Each row below holds a small network's activations on one input, seen along a few directions.
In each table, some parts of the input vary, and every possible input appears once, in random order.
A made-up example of a description, with smaller parts first: one of 6 places along a line, together with either a single point or one of 9 places around a ring or (one of 3 separate values, together with one of 8 places around a ring).
Shared parts are said once, and a part with two or three values counts as separate values.

Other details of the inputs shift rows strongly along three fixed directions, in all tables alike. That doesn't count.

A family of inputs:
row 1: [ -8 -15  10  17   0 -21  -6 -16  17   3  18]
row 2: [ 20  16  17  34 -12 -37 -10 -66  28   7  43]
row 3: [ 17   1  16  38 -12 -39 -28 -56  28  12  49]
row 4: [ 10  57 -96  47 -42 -20 -58  28  13 -40 -57]
row 5: [-10 -17  13  -3  -6 -18  -1  -4  19   7  -6]
row 6: [-26 -28   6 -16   3 -11   9  18  16  -1  -9]
row 7: [ 46   1  16 -27  19  58 -73 -27 -59   3  23]
row 8: [ 27   7   0  40 -44 -11   1 -71  27  21  38]
row 9: [ 46  19  16 -23  17  57 -80 -38 -46   9  33]
row 10: [ 20   9   8 -57  35  99 -20  35 -80   8 -12]
row 11: [-27 -30   2   0  13 -14  14  15   5   4 -12]
row 12: [ 36  24  13 -19  28  60 -56 -30 -69  -5  35]
row 13: [  5 -12   7  16  -3  -8  30   0   9   6   8]
row 14: [ -6 -10  11  -9  -7 -18  13  -9  14  -8   7]
row 15: [-3  1  5 14  2 -2 27  0 17 11 10]
row 16: [ 23  14  17  35 -14 -40  -9 -67  22  11  39]
row 17: [ 46  14  17 -24  16  54 -81 -34 -52   4  40]
row 18: [-35 -17   3  -2  17  -8  12  14  13  10  -9]
row 19: [ -7  -3   9 -10  -3 -19  15 -12  13   6  -1]
row 20: [ 10  -1  13  25 -12 -11  21 -13  14  11  12]
row 21: [-36 -17  -1 -36  16  23  53  58   4   6 -32]
row 22: [-26  -7   4 -21   6 -11  26   9  14  -1 -11]
row 23: [  46  100 -119   65  -36  -16  -57   97   -1  -78  -78]
row 24: [  5  -3   8  -1 -10  -7  22   5  17   6  14]
row 25: [-10  -8   9  16   0 -25  -6 -16  14  16  10]
row 26: [-18  -7   4   3   4   0  41  22   5  14  -8]
row 27: [-1 -3  5 14 -1 -6 26  4 12  6 16]
row 28: [  6  -9  11   1 -14  -6  24   3  20   2  12]
row 29: [ 48   2  20  32 -35 -30  -2 -54  30  11  44]
row 30: [ -2 -13  10  -8  -6 -21  15 -12  10  -5   0]
row 31: [-51 -30   0 -40  21   6  27  52  -1  10 -39]
row 32: [-36 -15 -11 -10  -9   3  29 -15   4   5 -14]
row 33: [-43 -23   4 -41  16   8  42  44  -9  -5 -42]
row 34: [  8  -7  13   2 -15  -5  24   0  16   8   0]
row 35: [ 23  59 -75  54 -24 -34 -60  45  10 -45 -56]
row 36: [-29 -15   4  -5  11 -10  29  11   2 -10  -6]
row 37: [-48 -21  -2 -46  21   7  42  49  -7  -8 -30]
row 38: [-24 -18   3  -5  11 -13  30   9  -2  -6 -12]
row 39: [  2   4   8 -50  48  88 -27  22 -91  -8 -18]
Description of these inputs: one of 3 separate values, together with either a single point or (one of 2 separate values, together with one of 6 places around a ring).
The inputs of row 37 and row 24 match in every part but the choice among 3 separate values. If row 30 is changed in the same way as row 37 into row 24, which row does it become?
Answer: row 29
Which other rows agree with row 17 in the choice among 3 separate values? List them by row number.
Answer: row 1, row 3, row 4, row 5, row 6, row 7, row 9, row 11, row 18, row 25, row 31, row 35
Change only the choice among 3 separate values in row 23. List by row number the other rows that result.
Answer: row 1, row 36
Change only the choice among 2 separate values in row 22. List by row number the other rows that result.
Answer: row 2
